A small network was trained on invented records. Each row is its activation on one of them, seen along a few directions.
After each row come some of the record's fields: Bogu, Puti, Nife, Vifu, Dakap, Sote.
A field that a record lacks is left out.
The largest differences between rows may come from other fields.
Random noise pushes rows far along 9 fixed directions. That doesn't count. These rows show it; they differ only by the noise:
[   7   36  -61 -344  468  106  222  320 -206   86   18 -131   69  261
    6   43 -439  310   80  -20  165 -198 -217  -27]
[ -36 -312  213  -27  160    9    1  355  -94  435  172  -25 -165 -119
 -250  -90  441  236   20  -32 -156   11  -58 -225]
[-104   76  404 -245    4 -137  -85 -152 -161  195 -175  246  276  144
 -351   84 -364   10   47   -3   97  -62 -221 -279]
[ 156 -636  327  348  -32 -573 -178  138  281  199 -229 -181 -331 -547
 -584  112  318  316  279 -330   45  268    2 -117]
[ -44   47 -276   -1   65   95    2  128 -201  542    2  234  126   11
 -127   31   82 -258   87  178  -95   -7  -35 -141]
[ 213  468  751  459 -178 -143  122 -314  848  -99   42  614  103  320
 -676  -57  505  270   83  -10   93  426  138   41]
[ 263 -241 -244  -56  422 -266  219  438  -40  368 -156 -393 -244 -338
 -450  160 -121  502  249 -373  -14   34 -126   42]
[ -90 -390  -54  -34  365  -75  -69  349  139 -110  143 -114 -129  -56
  241  -28  443  241 -151  149 -270  -69 -227  149]
[ 157  138 -320  -78  346 -224   61   41   33   88 -284   26  212   61
 -128  407 -416    0  167  -32   11  -89 -434  209]
[ -64  464  416 -352   49 -131  114 -295  129 -213  116  295  197  117
 -144 -224  387  355 -514 -147 -619  102 -185  101]
[-313  141 -259 -231 -285 -142   36 -405  -77 -358 -162  166   79 -192
  151 -762 -275  -26 -334   67  -71  306  774  -76]

[  53 -310  517  -58   84 -173   35  122  -68 -322   14 -311 -111  103
  211  155 -255  331  146 -410  494   46 -126 -198]	Bogu=k1 Puti=p2 Nife=h2 Dakap=s1
[  54   70 -258  254 -155 -250 -183 -351  234 -391 -258  136   97  -60
  243  161  -48 -389   -7  102 -146   14 -211  373]	Bogu=k2 Puti=p3 Vifu=z1 Sote=l3
[-282   12   78 -161 -484 -362 -329 -405  -47  433 -362  286  216 -659
 -632 -330   83 -118 -300  127 -416  321  459 -422]	Bogu=k1 Puti=p2 Vifu=z1 Sote=l1
[-130  -23 -109 -345  138   93 -149   57   63  413 -601  316  527 -124
 -791  272 -405  229 -150  449 -343 -389 -459 -149]	Bogu=k1 Puti=p3 Nife=h1 Dakap=s2
[ 271  631  -49  -81  135  288  468  115  -37  102  383 -272 -358  126
 -273 -267  184  270    4 -286 -172  -46  187  343]	Bogu=k2 Puti=p2 Vifu=z2 Sote=l2
[-270 -386   20  134 -149  260  -21  171  214  128  118  396  -13  -84
    5 -543  662  127 -244  402  -40  306  571 -330]	Bogu=k2 Puti=p3 Nife=h1 Dakap=s4
[-392  -64  243 -307  192   12 -418  -26 -162   82  269  293  200  189
   64  -38  200 -347 -211  491 -230 -283 -316  -48]	Bogu=k2 Puti=p2 Vifu=z2 Sote=l2
[  23 -178   10  233   56  102   29  237  199  -64   34 -232 -170  139
   -4   76 -250  103  326  194  557 -116  171  -33]	Bogu=k1 Puti=p2 Nife=h2 Dakap=s4
[ -71 -121  145  -50    8  -45   89  113 -171   92  260  -73 -205  -74
  -43 -360  -45  150  117 -226  324  243  487 -238]	Bogu=k1 Puti=p2 Vifu=z1 Sote=l1
[  92   -4 -460   88  160 -328   31   31  226 -219  -58 -354 -186 -297
   -4   -2 -164  120   82  -46   -5   90  208  391]	Bogu=k1 Puti=p2 Vifu=z1 Sote=l1
[ 146  400 -106   36  -10  262  171  -73  -72  167   45  255  331  337
  261  285    1 -148  -10   30   56   91 -145  -73]	Bogu=k1 Puti=p2 Nife=h1 Dakap=s1
[-299 -631  -83 -268   32 -176 -377  139  106 -227 -482 -474   -8 -525
  -89   30 -331  270 -166  386 -230 -340  -23  -77]	Bogu=k1 Puti=p2 Nife=h1 Dakap=s3
[ 265  385  117  -21  241  292  484  248  185  250  207  -56  -75  275
 -285  -50  100  486  108 -150  119  108  208  -92]	Bogu=k2 Puti=p3 Nife=h1 Dakap=s3
[ 178  434   70  278 -315 -267   10 -508  292  -23 -365  246  127   50
 -595   -5 -605 -217  324  -62  399  264  328   26]	Bogu=k2 Puti=p3 Vifu=z1 Sote=l1
[-176  287  202 -168 -229  -19   69 -372 -183 -240  201    9  -72   92
  -10 -610 -331 -108 -107  -80  208  138  608  -99]	Bogu=k2 Puti=p3 Vifu=z2 Sote=l2
[ 140  651 -541  -89   -8  306  238  -41 -345  795 -127  452  338  180
 -413  193 -293 -377  180    5 -152  -80 -130  -39]	Bogu=k1 Puti=p3 Vifu=z1 Sote=l3
[-153  -30  324  181 -115 -157 -211 -189  470 -149 -155  393  241  151
 -231  -77  -26  -56   15  430  185  146  144 -117]	Bogu=k2 Puti=p3 Vifu=z1 Sote=l3
[-112  -97  771  136 -544  243  -59 -435 -403 -414  243  353  -90  342
  473 -334  288 -249  -39 -394  268  128   75 -236]	Bogu=k2 Puti=p2 Nife=h1 Dakap=s2
[ 210 -430  482  209 -108 -273   57  -85  175 -639  -59 -379 -388 -246
  230   -9  404  510  -71 -616  -29  198 -148  189]	Bogu=k2 Puti=p2 Nife=h1 Dakap=s2
[ 476  491 -140  650   21  156  200   34  742  210  -95   14    4  207
 -442  505  192  -28  426  221  125   65  -52  291]	Bogu=k2 Puti=p2 Nife=h1 Dakap=s3
[-126 -192 -260 -202  100  -74  112   46 -157 -485 -136 -365 -182 -101
  378 -344 -558  204   30 -120  298   27  357   69]	Bogu=k2 Puti=p2 Vifu=z1 Sote=l3
[  52 -314  299  295 -125  -34 -125  187   44  328  373   75 -125  -27
  121  123  706 -149  176  -74  161  223   17 -247]	Bogu=k1 Puti=p2 Nife=h2 Dakap=s3
[ 165   60 -738  165  118  447  618  526    0  104  322 -418 -608 -160
   35 -675  238  441   62 -193   96  117  897  180]	Bogu=k1 Puti=p3 Nife=h2 Dakap=s4
[ 111  262 -481  148 -256 -149   53 -471   44 -293 -362  301  123 -137
  -18  -92 -307 -234   50 -208   62  282  252  204]	Bogu=k2 Puti=p2 Nife=h1 Dakap=s4
[ -92   85 -262  172 -148  194  -51  117   10  545  -22   69   34  -96
 -365  -38    7 -263  198  376   28  -75  252 -117]	Bogu=k1 Puti=p2 Vifu=z1 Sote=l3
[-249  -66 -860  153  114   13 -271  -99  191 -443  -53  135  238   51
  827  -14 -116 -661 -196  664  -96  -49   83  416]	Bogu=k1 Puti=p3 Vifu=z2 Sote=l2
[ 178 -106 -367  -24  454 -165   50  281 -168  270  189 -121 -143 -103
  123  303  203  -63   97 -259 -145  -43 -399  298]	Bogu=k1 Puti=p3 Vifu=z2 Sote=l2
[ 441  543 -792  658  -36  384  417  158  521  463   77  183  -50   34
 -143  124  624 -136  179  164 -217  270  370  328]	Bogu=k1 Puti=p3 Nife=h1 Dakap=s3
[ -60  103  586  -55  -50  -64   30 -125  417 -251  -92  189   62  219
 -470 -268 -278  426   -4   60  308  158  294 -116]	Bogu=k1 Puti=p3 Vifu=z1 Sote=l1
[-237  469  -20 -566  192    3  -69 -246 -198 -185  131  233  363  264
  182  -72 -191 -103 -419  152 -348 -119 -207  153]	Bogu=k1 Puti=p2 Vifu=z2 Sote=l2
[-158 -547  140  262 -106 -323 -584  -85  209   45 -451  210  212  -78
 -267  578 -223 -417  268  405  192 -315 -517  -32]	Bogu=k1 Puti=p3 Nife=h2 Dakap=s4
[ 253 -173  189  391  -84 -260 -171  -38  150  103   -2 -109 -271 -216
 -242  345  388 -173  198 -267 -144  -31 -370  296]	Bogu=k1 Puti=p3 Vifu=z2 Sote=l2
[ 132  535  533    2 -384 -163  185 -478    6  119  216  160 -144 -102
 -561 -399  260  156 -150 -566 -185  363  385  -63]	Bogu=k1 Puti=p3 Vifu=z2 Sote=l2
[ -68  -87  126  512 -599  222  -92 -397    1 -142  -13  482  -37  174
  194 -327  129 -550  213   66  437  257  526 -181]	Bogu=k2 Puti=p3 Nife=h1 Dakap=s1
[-410 -155  604 -254  135  -87 -560  -96  265  -85  -35  539  438  220
 -196  152  158  -60 -269  615 -249 -223 -512 -145]	Bogu=k1 Puti=p2 Vifu=z1 Sote=l1
[-316 -543  372 -357 -293 -219 -266  -42 -183   61 -408 -456  -71 -592
 -442 -285 -459  393 -100    7    7  -59  436 -562]	Bogu=k1 Puti=p2 Nife=h1 Dakap=s3

Here are new rows. What are their fields?
[ 220  -59  613  240 -186  -63  174   96  403  196 -125 -194 -252 -163
 -833 -113  -49  650  343 -277  419  292  563 -371]	Bogu=k1 Puti=p2 Nife=h1 Dakap=s3
[ 140   -1  -96  355 -134 -340   32 -246  436 -377 -171   34 -120 -144
   15  -69   91   16   72 -160   55  343  209  270]	Bogu=k2 Puti=p3 Vifu=z1 Sote=l3
[ -95  142 -345   35 -118  -30    5  -52  297  133 -357  223  163 -276
 -392 -179 -131   58  -44  307 -101  144  375  -32]	Bogu=k1 Puti=p2 Vifu=z1 Sote=l3
[-269 -508 -369   30  114 -120 -314  148   45 -155   57 -148 -116 -295
  427 -195  223 -201 -215  341 -178  -16  124  120]	Bogu=k1 Puti=p3 Vifu=z2 Sote=l2
[  22  273  121  303 -142  196  137   98  470  352  221  378    3  146
 -455 -196  408  104  108  333  245  272  544 -216]	Bogu=k1 Puti=p2 Nife=h2 Dakap=s4
[ -85 -191 -586 -232  257 -328 -156  -15  229 -395 -614 -453  193 -317
   93  296 -817  118  -13  340   11 -184  -59  201]	Bogu=k2 Puti=p2 Nife=h1 Dakap=s3
[ 140  186 -124  221  104  -11  125   37  232 -217  234 -184 -187   78
  184   43  149   12   85  -52   28   40   30  376]	Bogu=k1 Puti=p2 Vifu=z1 Sote=l1
[ 152 -192  302  249 -356 -515 -177 -379   38  -67 -248   63  -65 -285
 -294  149  -12 -235  256 -460  186  200  -43  -33]	Bogu=k2 Puti=p3 Nife=h2 Dakap=s3
[ 109 -142 -152  111 -236  -19   37  -65 -154  339 -367   -6  -44 -303
 -524  -37 -120   31  151 -163  -33   23  130 -105]	Bogu=k2 Puti=p3 Nife=h1 Dakap=s2
[  36   49 -502   36  209 -213 -111  -10  397 -111 -452  134  286  -67
 -260  341 -254  -31    8  265 -154 -159 -286  343]	Bogu=k1 Puti=p3 Nife=h2 Dakap=s1
[ -96 -279  523   43  -81  -21 -201  -47  184 -510  282  -63 -132  156
  333  -50  412  -26 -133   68  -57 -167 -268  123]	Bogu=k2 Puti=p3 Nife=h2 Dakap=s3
[-200  356 -146 -472  212  190  110   82  196   38  100  216  294   36
 -254 -334  384  374 -581  315 -728 -155    4  115]	Bogu=k1 Puti=p3 Nife=h2 Dakap=s3
[  50   92   38 -209  422 -239  248  119  532 -456  -74 -112  -34   -4
 -282 -261 -221  802 -144  -62   19  177  174  177]	Bogu=k2 Puti=p3 Vifu=z1 Sote=l3
[-303   60  122 -106  -15   64 -188  -77   91  -30  478  307  -32   -6
  111 -435  868 -119 -495  322 -643  -32  114  167]	Bogu=k1 Puti=p3 Vifu=z2 Sote=l2
[-116 -284   32   -9 -194 -347 -111 -103  -71  -42   42 -252 -250 -497
   82 -406  174   85 -153 -188  -54  424  531 -218]	Bogu=k2 Puti=p2 Vifu=z1 Sote=l1
[ 355  465 -423  304  -75  207  294   16 -130  605  182  242  -18   37
  -68  198  350 -355  274 -222  -19  304  168  -50]	Bogu=k2 Puti=p2 Nife=h1 Dakap=s3
[-360 -344  447  247 -330  -66 -499 -306  234 -456   28  519  298  275
  631   17  296 -512 -190  506   89   80 -137 -118]	Bogu=k1 Puti=p3 Vifu=z1 Sote=l3
[-352  152  234 -425 -207  256   89 -312 -488 -558  155  138  216  500
  743 -491 -630 -153 -245  -64  463  -54  320 -285]	Bogu=k1 Puti=p3 Nife=h2 Dakap=s1
